Each row below holds a small network's activations on one input, seen along a few directions.
In each table, some parts of the input vary, and every possible input appears once, in random order.
A made-up example of a description, with smaller parts first: one of 5 places around a ring, together with either a single point or one of 11 places around a ring or (one of 3 separate values, together with one of 6 places along a line).
Shared parts are said once, and a part with two or three values counts as separate values.

Other details of the inputs vary at random and push rows far along two fixed directions, the same in every table; ignore that.

Table:
x1: [ 22  34  -9   3  16   7 -45 -18   8   6   8   3   5]
x2: [ 13 -34  21  21  -2 -21   4  18 -14   1 -33 -38 -16]
x3: [-11   1  25   4  19  13 -29 -17   8 -38  -1  -2   2]
x4: [-37 -65  41  24  13 -29  20  33 -33 -45 -48 -24 -21]
x5: [-23 -11  21  10   9   5 -14  -9  -3 -21 -21  -8  -5]
x6: [ 19   4   4  12   4   3 -22 -12   3  12 -20 -17  -5]
x7: [ 19 -10   6  18   6  -5 -14  -7  -2   8 -31 -18 -11]
x8: [ 10  53 -36 -44 -26  25  17  -9  27  29  80  37  29]
x9: [ 16   0   2  18  12  -6 -24   1  -4   0 -17 -18  -6]
x10: [ 16  -1   2  15  11  -7 -22  -6  -5   1 -19 -15  -8]
x11: [ 20  -4   7  18   6  -4 -16  -2  -1   6 -26 -23  -8]
x12: [ 18 -42  13  23  18 -31   8  21  -8 -22 -26 -17 -20]
x13: [ 24  52 -10  -1  16  20 -63 -31  11   6  18   4  13]
x14: [-27 -37  26  17  14 -17  -2  10 -14 -31 -33  -8 -17]
x15: [ 12   8   3  -6  12  -1 -27   0 -18  -2   5 -19   2]
x16: [-24  -4  22   8   7   9 -15 -10  -2 -21 -16  -7   0]
x17: [-53 -38 -10 -20 -35 -13  90  32  -8   8   7  29  -2]
x18: [ 20  12  -1  10   1   6 -22 -11   5  12 -14 -14   0]
x19: [ 19 -39  13  21  19 -28   0  11  -8 -22 -29 -16 -22]
x20: [ -6  34   8 -10  13  31 -43 -38  25 -22  23  17  13]
x21: [ 17 -12   6  15   4  -5 -10  -4  -5   8 -29 -17 -10]
x22: [-20 -31 -34 -19 -38 -27 100  44 -10  34  14  26  -3]
x23: [ -7  50 -51 -41 -31  19  34  -3  16  44  67  54  27]
x24: [-18 -22 -33 -20 -36 -17  85  34 -11  32  19  28   0]
x25: [ 12 -83  21  33  19 -57  37  40 -22 -29 -55 -25 -40]
x26: [ 20 -24   5  15  14 -21   1  10  -2 -17 -15 -10 -16]
x27: [-18  39   7  -8  11  30 -48 -31  12 -15  17  14  16]
x28: [ 16  13   0  12  16  -2 -35   0  -2  -3  -3  -9   0]
x29: [-29 -44  38  21  11 -13   3  13 -23 -36 -44 -27 -15]
x30: [-13  42  13  -8  -1  42 -41 -40  21  -1   8   4  19]
x31: [-12  14  17   2   4  23 -31 -29  14  -6 -15  -3   2]
x32: [-27  -6  22   7  10   3 -14  -3  -6 -27  -9   0   1]
x33: [ -9  53   7 -11   0  48 -52 -49  26   3  13   8  20]
x34: [ 13 -15   5  20  10 -16  -8   9  -9  -1 -22 -19  -9]
x35: [-45  34 -20 -40 -35  33  42  -4  11  17  53  42  29]
x36: [-10  26 -44 -34 -37  10  54   9   9  44  48  38  18]
x37: [ 13 -10  10  13   3 -13 -10   9 -10   1 -10 -26  -8]
x38: [ -8  21  16  -3  15  23 -37 -30  19 -29  13   9  10]
x39: [-53 -89   2 -11 -29 -42 122  57 -15 -16  -9  25 -20]
x40: [ 21  20  -6  10  12   5 -34 -19   5   8  -7  -5  -2]
x41: [  8 -39  17   7   1 -18  12  17 -28   0 -36 -41 -15]
x42: [ 26  10  -3   5  16  -2 -21  -7  10  -9   6  -1  -3]
x43: [ 17  -7   6  17   4  -3 -15   1  -1   7 -25 -22  -6]
x44: [-17 -19 -33 -19 -36 -19  89  41  -9  32  22  23   2]
x45: [ -6   1 -38 -31 -30  -4  70  26  11  23  50  40  11]
x46: [ 15   5  -3  12   7  -5 -17  -2  -2   3 -12 -12  -5]
x47: [ 38  72 -11 -27  20  41 -76 -49  19   1  48  -1  23]
x48: [ 14 -65  16  27  17 -41  23  26 -18 -26 -42 -18 -32]
x49: [-13  17 -36 -46 -36   9  57  16  -8  39  51  21  21]
x50: [-47  45 -25 -47 -33  36  36  -4  13  16  69  53  36]
x51: [ 16 -49  10  23  17 -34  15  17  -9 -20 -32 -12 -27]
x52: [-17  -7 -33 -22 -31 -15  71  38  -6  29  35  32  11]
x53: [ 20  24  -2   9  17   2 -41  -8   1  -1   2  -6   2]
x54: [ 20  32  -5   4  16   9 -48 -18   5   3   7  -2   4]
x55: [ 20   3   5  15   4   1 -20  -6   2  10 -19 -18  -1]
x56: [ 15 -37  12  24   5 -23   8  13 -10   4 -47 -26 -20]
x57: [ 23  58 -15  -4  12  22 -58 -28  14   8  26   8  16]
x58: [ 14  -5   2  14  16 -12 -21   1 -11  -5 -14  -7  -9]
x59: [-22 -15  32   9   2  11 -10  -7  -5 -20 -29 -19  -2]
x60: [-13  15 -31 -33 -37  -2  54  27  -1  34  56  29  18]
x61: [ 31  34  -7  -1  18  15 -46 -29  20  -3  17   5   4]
x62: [-13  -1  23   1  15  12 -23 -14   5 -37   0  -2   3]
x63: [-11  46  16  -7   2  46 -50 -42  19  -5   8   0  20]
x64: [-12  -7 -30 -24 -41  -4  73  21   0  41  19  23   8]
Each input here is: one of 4 places along a line, together with either one of 2 separate values or one of 5 places along a line or one of 9 places along a line.
- The inputs of x50 and x3 match in every part but the place on the line of 4. If x14 is changed in the same way as x50 into x3, which row does it become? => x39
- Which other rows does x56 become when the place on the line of 9 takes its other values? List them by row number. => x6, x7, x11, x18, x21, x43, x55, x64
- Which other rows does x33 become when the place on the line of 5 takes its other values? List them by row number. => x30, x31, x59, x63
- Which other rows does x12 become when the place on the line of 9 takes its other values? List them by row number. => x19, x25, x26, x42, x45, x48, x51, x61
- Which other rows does x60 become when the choice among 2 separate values takes its other values? List them by row number. => x15
- Which other rows does x35 become when the place on the line of 5 takes its other values? List them by row number. => x5, x16, x17, x29

Table:
x65: [ -7 -15  -7 -12 -23 -16  45  24  -8  30  -1   6   0]
x66: [  4 -23  31  28  19 -13 -35   5 -29 -25 -47 -49 -18]
x67: [-34 -19   2 -11 -18   6  57   9   0  -2  -2  15   3]
x68: [ -4 -13 -16 -17 -23 -13  44  28 -23  28   0  -6   3]
x69: [-24 -18 -12  -2 -24  -9  47  16   6  16  -1   9  -1]
x70: [  4 -22 -23 -14  -7 -28  47  24  -9  12   8  21 -10]
x71: [ 20 -27  29  24  25 -17 -31  -2  -5 -36 -29 -30 -23]
x72: [-25 -31   4 -19 -14  -5  47  19  -2 -15  18  18   1]
x73: [-34 -30  -5 -17  -6 -12  46  19  -8 -15  16  32  -3]
x74: [-18 -33  52  27  21  -7 -39  -1 -15 -33 -45 -30 -13]
x75: [ 25 -30  22  26  26 -20 -29   2   0 -28 -30 -35 -22]
x76: [-28 -22  -3 -11  -9  -9  44  32  -6 -15  19  26   7]
x77: [ 23  71 -44 -31 -23  37 -15 -21   7  57  53  13  31]
x78: [-44 -23   2 -19 -24   0  45  26 -25   0   6   5   9]
x79: [ -5 -24  35  24  25 -10 -32   1 -30 -31 -45 -49 -11]
x80: [ -9 -21 -22 -11  -6 -22  45  23   0   4  15  19 -10]
x81: [-27 -14   2  -8 -26  -9  44  21  -6  13   7   8  -3]
x82: [-17 -11 -15 -13 -21  -6  42  27 -14  20   6  -8   3]
x83: [ 21  68 -40 -26 -21  47  -7 -34  31  49  41  31  27]
x84: [-10 -16 -14  -6 -24 -14  46  15  -2  23  -8  11   1]
x85: [ -6 -19 -12 -10 -21  -4  55  16   0  21 -12  12  -2]
x86: [ 12  61  11  12  16  37 -90 -58  25  -9   0  -5  10]
x87: [  1  68 -36 -35  -7  30 -16 -31  25  14  67  48  20]
x88: [  0 -27  34  32  19  -3 -23  -8  -5 -30 -55 -28 -23]
x89: [  7 -28  26  32  22  -5 -23  -5   2 -21 -55 -33 -21]
x90: [ 46  59   2  14  19  27 -90 -45  15  24   1 -19   8]
x91: [ 22 -22  18  35  33 -24 -33  15  -5 -30 -32 -28 -17]
x92: [-45 -28   7 -14 -21  11  52  12  -1  -7  -4  23   4]
x93: [ -8  64 -32 -39  -1  34 -12 -34  25   7  68  46  27]
x94: [ -8 -24  44  27  23 -10 -32  -5 -14 -28 -41 -35 -14]
x95: [ 65  52  -7   8  25  21 -87 -45  23   8  15 -14   7]
x96: [ 17  68 -42 -20 -25  35 -13 -34  28  51  45  31  29]
x97: [ 39 -33  22  23  26 -29 -28   3  -8 -20 -38 -34 -23]
x98: [-16 -22  -2 -17 -12  -9  51  16  -1  -9  22  11   1]
x99: [-19 -16  -7  -8  -6 -13  49  29  -6 -10  20  18   6]
x100: [ 20 -10 -28   1 -12 -23  42  33  -8  22  17  15   2]
x101: [ -6  50  25   9  23  46 -96 -60  23 -21  -2   0  15]
x102: [ 51  62  -3   9  34  19 -92 -35  19  -3  12  -4  14]
x103: [ -4  70 -26 -32 -21  40 -16 -26  32  40  56  27  30]
x104: [ 16 -23  26  36  30 -24 -32  12 -12 -39 -32 -25 -20]
x105: [-39 -20  -1  -7 -22  -4  53  10  -3   1   2  15   4]
x106: [ 41 -30   5  34  34 -33 -30   4 -16 -12 -37 -26 -29]
- The inputs of x101 and x84 match in every part but one. If x74 is changed in the same way as x101 into x84, which row does it become? => x65
- The inputs of x66 and x77 match in every part but one. If x88 is changed in the same way as x66 into x77, which row does it become? => x83
- What do these inputs look like to the network? => one of 6 places along a line, together with either one of 3 separate values or one of 4 places along a line
- Which other rows does x93 become when the place on the line of 6 takes its other values? List them by row number. => x70, x73, x80, x87, x106
- Which other rows agree with x94 in the place on the line of 6? List them by row number. => x67, x79, x93, x98, x99, x105
- Which other rows does x97 become when the choice among 3 separate values takes its other values? List them by row number. => x70, x102

Table:
x107: [  8  -2   5   9   9  -5 -16   0  -6  -4 -10 -13  -4]
x108: [ -7  -8  16   7  10   0 -13  -3  -3 -20  -9  -6  -3]
x109: [  5   0 -20 -12 -16  -6  30  15  -2  22  18   8   3]
x110: [ -7  -8  16   9   9   1 -12  -6   2 -19 -12  -5  -5]
x111: [ -8  -6  16   6   7   2 -14  -4  -5 -16 -10 -10  -2]
x112: [ -7  -4  15   8   6   5 -14  -6  -2 -12 -14  -9  -1]
x113: [-22  -7  -3 -11 -16   4  32   6   3   3   9  16   4]
x114: [-26  -8  -2 -13 -16   5  33   5   3   1   9  16   4]
x115: [  0  -5   9   9  10  -2 -14  -4   1 -12 -11  -5  -5]
x116: [ -1   0 -16 -12 -12  -5  29  13  -1  13  19  15   4]
x117: [ -9  -1 -13 -10 -12  -2  28   9   2   8  14  16   3]
x118: [  7  -2 -19 -10 -18  -7  33  15  -1  24  12   7   2]
x119: [-25  -5  -2 -14 -16   7  31   7  -1   3  10  13   7]
x120: [-10  -5  16   4  10   4 -14  -6  -1 -21  -7  -5  -1]
x121: [-10  -8  16   6  10   3 -12  -8   2 -21 -11  -4  -4]
x122: [  9  -5   5  11   8  -4 -12  -4  -1  -2 -15  -9  -6]
x123: [-19  -3  -6 -12 -17   3  30   9  -1   9  10  11   6]
x124: [ 19  -5   0  11  11  -9 -12   0   0  -2 -11  -9  -8]
x125: [-12  -6  17   4   8   4 -13  -5  -5 -17 -10  -9  -1]
x126: [-12  -2 -11 -12 -15  -2  29  13  -5  11  14  11   4]
x127: [ -1  -3 -16  -9 -15  -4  31   9   2  18  11  13   2]
x128: [ -5  -8  14   9   7   0 -11  -5   0 -11 -17  -7  -6]
x129: [ -5  -6  14   6   8   0 -14  -2  -5 -12 -11 -11  -3]
x130: [ -2   1 -16 -12 -15  -4  28  12  -3  18  17  10   5]
x131: [-11  -3 -11 -10 -16  -2  31  12  -3  14   9  10   4]
x132: [ 22  -7   1  12   8  -9 -11  -1  -1   3 -16 -13  -9]
x133: [  4  -4   8   8  11  -4 -15  -1  -4 -11  -9  -8  -5]
x134: [ 13  -3   4  10   6  -6 -12   0  -4   3 -14 -14  -5]
x135: [ 18  -1   2  10   6  -6 -14   0  -3   4 -13 -15  -6]
x136: [  4  -6   8  11   8  -3 -12  -4  -1  -6 -16  -8  -7]
x137: [-15  -2  -9 -14 -12  -1  27  10  -1   4  17  16   6]
x138: [ -4  -6  14   6  10  -1 -15  -3  -2 -16  -9  -7  -3]
x139: [ -2  -6  11   7   8  -2 -14   0  -7  -9 -11 -11  -4]
x140: [ 21  92 -25 -23   0  51 -64 -51  31  26  50  21  33]
x141: [ 17  -1   2   9   9  -7 -16   0  -5   1  -9 -15  -6]
x142: [  2  -5 -17 -11 -13 -10  34  17  -3  14  16  12   1]
x143: [ 22  91 -24 -24   6  49 -67 -50  31  17  55  24  32]
x144: [ 21  -5   0   9  11 -10 -13   3  -3  -1  -8 -11  -7]
x145: [ -4  -7  13   9  10  -1 -13  -5   2 -15 -12  -6  -5]
x146: [  9  -5   4  11  11  -6 -13  -2  -1  -7 -12  -7  -6]
x147: [ 14  -4   3  11  11  -7 -13  -2   0  -4 -11  -8  -6]
x148: [  0  -4   9   8   7   1 -14  -6   0  -7 -14  -6  -4]
x149: [-15  -2  -9 -12 -17   2  29  10  -2  12  11  11   6]
x150: [ 22  -6  -1  12  10 -10 -11   1   0   0 -11 -10  -8]
x151: [  3  -2 -18 -10 -16  -6  32  10   2  20  11  12   1]
- What do these inputs look like to the network? => one of 5 places around a ring, together with one of 9 places along a line
- The inputs of x108 and x111 match in every part but the place on the ring of 5. If x120 is changed in the same way as x108 into x111, which row does it become? => x125
- Which other rows does x107 become when the place on the ring of 5 takes its other values? List them by row number. => x122, x140, x143, x146
- Which other rows does x124 become when the place on the line of 9 takes its other values? List them by row number. => x110, x115, x117, x121, x145, x146, x147, x150
- Which other rows does x115 become when the place on the ring of 5 takes its other values? List them by row number. => x137, x139, x148, x149
